A small network was shown many inputs. Here are its activations along a few directions, one row for each input.
Each table varies a few parts of the input and shows all the possible inputs, shuffled.
A made-up example of a description, with smaller parts first: one of 6 places along a line, together with either a single point or one of 9 places along a line or (one of 3 separate values, together with one of 5 places around a ring).
Shared parts are said once, and a part with two or three values counts as separate values.
In the rows, 128 means zero.

Table:
r1: [135 124 138  68 142 174  75 129 157 107  84 143 163 175]
r2: [110 122 142 113 143 131  84 138 112 118 189  65 140  93]
r3: [133 124 128 135 111 133 159 145 128 137  43 181 133 179]
r4: [143 132 150  45 133 148  78 105 167 115  88 147 147 168]
r5: [110 135  97 195 134  97 182 129  99 144 144 126  92  99]
r6: [109 116 130 187 100  83 177 135  91 122 144 112 108 139]
r7: [144 126 149  36 127 149  86 122 166 116  85 149 159 155]
r8: [141 122 146  41 127 155  91 139 163 116  81 148 172 149]
r9: [108 119 133 113 159 131  83 135 115 130 195  75 143  82]
r10: [111 117 139 109 132 130  78 134 113 112 191  70 150 103]
r11: [140 132 100 111 165 137  86 123 129  98 188  96 135  68]
r12: [103 117 127 191 105  84 170 140  96 140 150 120 101 130]
r13: [138 131 145  62 141 163  74 110 162 111  88 144 150 178]
r14: [131 131 103 108 165 141  88 126 119 110 190  84 133  72]
r15: [116 139 109 198 140  81 177 151 102 154 156 122  94 110]
r16: [ 98 120 118 196 132  89 178 138  97 156 151 121  94 111]
r17: [141 128 137 114 101 109 162 123 139 142  49 184 119 173]
r18: [130 131  85 196 137  93 181 125 112 129 146 142  86  96]
r19: [161 145 140 199  65 171 199  93 158 165 146 155 107  99]
r20: [121 131  88 192 137  99 184 128 101 139 149 130  84 100]
r21: [136 120 139  58 137 172  85 143 157 111  80 145 173 161]
r22: [126 139 123 115 167 123  82 148 120 125 198  76 142  82]
r23: [171 150 158 118  89 209 119  94 171 136 189 123 154  71]
r24: [132 127 128 145 117 136 148 130 131 134  48 179 123 192]
r25: [120 134 112 110 162 139  86 126 118 115 186  80 141  71]
r26: [119 115 142 109 129 124  84 132 111  95 186  66 156 113]
r27: [135 133 135 139 116 125 146 111 137 136  54 179 110 197]
r28: [140 134 139 123 108 109 151 105 143 140  53 183 107 187]
r29: [138 124 133 119 101 115 167 141 134 141  43 183 133 168]
r30: [ 99 122 129 195 116  89 178 141  94 145 146 111  92 121]
Describe the family of inputs behind these rows.
> one of 2 separate values, together with either a single point or one of 6 places around a ring or one of 8 places along a line
Changing only the choice among 2 separate values turns r25 into r5. The same change can be made to r4. Which row results?
> r28
Which other rows does r13 become when the choice among 2 separate values takes its other values? List them by row number.
> r27

Table:
r31: [120 114 141 126 124 111 128 143 143 123  58 172 125 213]
r32: [160 153 139 250  48 150 239  92 141 176 178 151  87  70]
r33: [ 76 121  55 223 201  22 162 169  45 126 206  67  68  65]
r34: [153 132 105  84 140 160 117  98 166 101 115 151 131 118]
r35: [138 138 138  95 133 175 105 125 138 126 174 106 151 105]
r36: [101 113 164 113 124 103  89 133 111 126 196  71 135 117]
r37: [129 120 144 124 119 147  81 135 112 104 179  76 163 104]
r38: [137 145 131 106 136 134 121 107 137 134  53 160 121 184]
r39: [101 105 149 108 102  83 159 162 108 129  39 149 140 202]
r40: [155 134 119  90 134 143 109 115 149 123  79 169 137 138]
r41: [138 132 125  88 147 180  98 128 159 139 131 136 152  91]
Describe the family of inputs behind these rows.
> either one of 2 separate values or one of 9 places along a line

Table:
r42: [116 107 174  63 100 150  87 146 141 121  79 134 178 178]
r43: [137 124 171  66 109 150  87 113 154 121  91 133 162 190]
r44: [119 129 145 140 125 126 114 120 117 128 214  77 116  80]
r45: [ 63  97  68 143 227  24  93 171  63  92 159  67  94 116]
r46: [128 104 167  63 100 158  99 161 137 113  78 132 187 171]
r47: [153 140 111  48 161 182  99 132 172 129  62 169 154 124]
r48: [133 144  84 133 175 152 124 140 126 135 184 104 125  31]
r49: [115 110 141 181  76 113 197 162 101 143  99 141 130 146]
r50: [110 123 146 143 124 122 113 119 106 129 215  61 129  90]
r51: [148 144 100 148 156 146 117 116 129 115 204 104 126  52]
r52: [135 141 122 203 105 133 174  94 132 143 116 160  86 160]
r53: [ 79 110  92  42 213  53  63 171  91  80  48 125 126 214]
r54: [108 128 156 154 121 114 109 136 105 134 216  58 139  94]
r55: [ 97 113 146 146 116 120 111 153  97 129 206  61 147  84]
r56: [162 135 118  45 148 177  92 118 177 126  79 175 158 132]
r57: [109 110 139 145 115 130 121 167  93 121 203  60 157  79]
r58: [104 113 148 182  76 103 187 147 105 153 102 142 121 152]
r59: [151 140 102 177 116 131 194 107 135 136  99 181  96 116]
r60: [123 117 184  64 104 146  88 126 148 124  84 131 167 181]
r61: [121 134 124 158 144 152  99  99 120 119 215  79 112  84]
r62: [143 142 113 136 137 135 109 104 126 118 208  90 119  57]
r63: [147 152  82 176 141 133 198 137 137 158  88 179 101 102]
r64: [147 145  89 136 165 146 115 129 132 133 208 108 131  42]
r65: [ 74 101  71 174 193   8 158 167  65 111  69 135  72 174]
r66: [156 148  90 173 126 129 191 123 141 156 106 186 104 111]
r67: [163 134 128  57 139 177  94 106 173 108  76 171 152 141]
r68: [124 130 146 187  84 101 189 115 118 154 116 142 104 166]
r69: [146 129 169  63 111 154  88 114 165 121  92 148 148 178]
r70: [116 129 158 190  80  95 186 131 115 157 112 140 111 163]
r71: [158 149 110 180  99 114 183  99 138 141 110 169  93 131]
r72: [127 130 145 176  86 108 191 114 127 152 113 157  88 148]
r73: [171 143 135  59 123 162  82  97 175 112  85 159 150 156]
r74: [143 130 149  75 129 182  74  91 166 111  87 150 141 178]
Describe the family of inputs behind these rows.
> one of 3 separate values, together with either a single point or one of 10 places along a line
Changing only the choice among 3 separate values turns r55 into r42. The same change can be made to r54. Which row results?
> r60
Which other rows does r44 become when the choice among 3 separate values takes its other values? List them by row number.
> r69, r72
Which other rows does r59 become when the place on the line of 10 takes its other values? List them by row number.
> r49, r52, r58, r63, r66, r68, r70, r71, r72
Which other rows does r65 become when the choice among 3 separate values takes its other values? List them by row number.
> r45, r53

Table:
r75: [ 93 134 124 169 151 117 121 142  88 139 226  54 115  88]
r76: [136 124 137 130  98 158 166 149 146 146  23 192 143 190]
r77: [142 136 152 120  98 112 151  90 153 135  48 187 101 206]
r78: [110 119  96 191 124  86 172 132  91 131 165 117  97  92]
r79: [111 122  96 185 140  83 190 138 103 137 154 124  85  83]
r80: [132 115 156  24 132 128  60 131 148 105 131 101 168 130]
r81: [107 115 125 207 116  90 157 149  99 113 196  87 109 112]
r82: [127 133  82 173 152  82 179 137 105 143 157 132  90  80]
r83: [145 137 133 132 114 139 146  95 154 136  40 196 108 208]
r84: [128 114 150  29 138 146  69 157 142 108 118 110 192 125]
r85: [137 129 120  55 176 187  47 131 154  96 114 124 170 139]
r86: [143 153  75 170 157  86 159 138  96 136 157 122  98  69]
r87: [142 135 123 139 122 167 153 122 152 137  27 199 124 201]
r88: [103 123 103 195 126  89 170 126  86 129 173  92 100  91]
r89: [130 121 155 111  84 123 175 148 139 149  30 189 146 188]
r90: [104 129 127 193 142 106 121 139  83 133 215  57 119  93]
r91: [ 87 113 129 201 134 103 136 140  76 139 198  75 105  89]
r92: [136 129 147  34 153 136  43 101 156  95 137 108 148 142]
r93: [135 122 162 109  76 104 167 122 145 145  42 182 122 195]
r94: [139 131 128  46 168 162  39 106 157  95 129 118 153 145]
r95: [195 167 162 155  64 234 133  67 197 163 225 133 137  21]
r96: [133 117 133  48 151 179  61 157 148 105 110 116 188 128]
Describe the family of inputs behind these rows.
> either a single point or one of 9 places along a line or (one of 2 separate values, together with one of 6 places around a ring)
What sort of input is r75?
> one of 9 places along a line
